M =
[-0.15 -0.01  0.09  0.13  0.09 -0.11 -0.14  0.09  0.14  0.12 -0.01 -0.13
 -0.14 -0.18]
The third entry from the left -> 0.09
The last entry -> -0.18
Read off the fifth entry.
0.09
The 1st entry is -0.15
The entry just right of the largest entry -> 0.12
The 2nd entry from the left -> -0.01
Read off the entry just left of the largest entry.
0.09
Read off the 2nd entry from the end.
-0.14

x =
[[ 34  16 -10   0 -49 -12 -36 -31 -24 -13]
 [  6 -16  15  14   6   4   1  22 -11  -9]
 [ 12 -11  10 -21 -24 -12  17 -10 -40   7]]
Rows and columns are numbered from 0.
The entry at row 2, column 2: 10
Find the entry in row 2 and column 0.
Answer: 12
The entry in row 0 and column 1: 16
The entry directly below 34 -> 6
The entry in the top-left corner -> 34
Find the bottom-right entry.
Answer: 7
Find the entry just left of -9.
Answer: -11
The entry at row 0, column 2 is -10
Find the top-right entry.
Answer: -13
Find the entry at row 2, column 1.
Answer: -11
Find the entry just left of -36.
Answer: -12
Find the entry directly below 0.
Answer: 14
Find the top entry of the column that holds the smallest entry.
Answer: -49

arr = (20, -52, 43, -46, 17, -49, -12, 23, 62, -25, -41, 45, 23, -25, 55)
The 2nd entry from the right?
Answer: -25
The third entry from the left -> 43
The minimum?
Answer: -52
The 1st entry from the left is 20
The entry just right of the largest entry -> -25
The second smallest entry: -49
The third entry from the right -> 23
The entry just left of the centre entry: -12

((7662, 5185, 6181, 8932, 7167, 5633), (6078, 2435, 4160, 3836, 7632, 4795), (3019, 5253, 5213, 3923, 5393, 6153), (5893, 4226, 5264, 9661, 7262, 6156), (1771, 5957, 5367, 6264, 4932, 7008), (6282, 2915, 4464, 3292, 7423, 4694), (6091, 2475, 4153, 3818, 7633, 4822), (8585, 7401, 7637, 5782, 5989, 5088), (2914, 5633, 5458, 8487, 5633, 6974))
The third smallest entry?
Answer: 2475
The entry just right of 2914 is 5633
The second smallest entry is 2435
The entry just right of 5213?
Answer: 3923
The 4th entry in reading order is 8932
The entry just left of 6974 is 5633
The entry just right of 2475?
Answer: 4153
The first entry in reading order?
Answer: 7662
The fifth entry in reading order -> 7167
The entry just right of the smallest entry?
Answer: 5957
The entry just right of the largest entry is 7262
The maximum is 9661
The entry just right of 7262?
Answer: 6156
The entry just right of 2915 -> 4464
The third largest entry?
Answer: 8585
The entry just left of 2915?
Answer: 6282

[[4, 3, 4, 5, 3, 5, 5, 4, 4, 4, 5, 4, 5, 4, 4], [5, 5, 4, 4, 5, 5, 4, 4, 5, 5, 5, 5, 4, 3, 4], [4, 6, 4, 5, 4, 4, 4, 5, 5, 5, 3, 5, 4, 4, 4], [4, 9, 5, 5, 2, 5, 5, 4, 5, 5, 4, 4, 4, 5, 5], [5, 7, 5, 4, 5, 5, 5, 5, 5, 6, 4, 5, 4, 4, 5], [4, 3, 5, 4, 6, 4, 4, 5, 4, 3, 6, 4, 5, 5, 4]]
Which number is the largest entry? 9
Which number is the smallest entry? 2
Which number is the entry just left of the largest entry? 4
The entry just left of the smallest entry: 5
Which number is the entry just right of the largest entry? 5
Which number is the entry just right of the smallest entry? 5

array([[67, 61, 62, 54, 54, 37, 52, 53, 58, 53, 54, 66, 55, 55, 67],
       [48, 53, 70, 60, 49, 17, 55, 62, 65, 55, 59, 58, 54, 65, 48],
       [68, 54, 56, 55, 63, 54, 51, 49, 58, 56, 52, 62, 62, 57, 63],
       [54, 55, 64, 58, 48, 50, 56, 68, 63, 55, 55, 53, 42, 58, 48],
       [61, 61, 60, 56, 53, 67, 47, 55, 64, 55, 62, 58, 73, 59, 58],
       [54, 48, 57, 58, 71, 60, 64, 68, 55, 52, 52, 54, 76, 61, 60],
       [74, 59, 53, 74, 68, 77, 46, 59, 60, 54, 56, 63, 44, 57, 52],
       [46, 63, 58, 37, 49, 75, 67, 58, 49, 57, 53, 55, 33, 59, 61],
       [51, 55, 57, 75, 63, 95, 59, 56, 49, 68, 55, 53, 57, 58, 52],
       [65, 54, 49, 64, 53, 71, 60, 52, 55, 61, 62, 58, 78, 57, 52]])
Indices start at 0.
What is the bottom-right entry?
Answer: 52
The entry at row 1, column 0 -> 48
What is the entry just right of the largest entry?
Answer: 59
The entry in row 0 and column 2 -> 62
What is the bottom entry of the column that holds the largest entry?
Answer: 71
The top-left entry is 67
What is the entry at row 2, column 0?
Answer: 68
What is the entry directly below 33?
Answer: 57
What is the entry directly below 50?
Answer: 67
The minimum is 17
What is the entry at row 2, column 2?
Answer: 56
The maximum is 95
The entry at row 1, column 1: 53
What is the entry just left of the largest entry?
Answer: 63
What is the entry in row 1 and column 2?
Answer: 70
The top entry of the column that holds the smallest entry: 37
The entry at row 2, column 1 -> 54
What is the top-right entry?
Answer: 67
The entry just right of the smallest entry is 55
The entry just right of 33 -> 59
What is the entry in row 0 and column 1?
Answer: 61
What is the entry just left of 44?
Answer: 63
The entry directly below the smallest entry -> 54
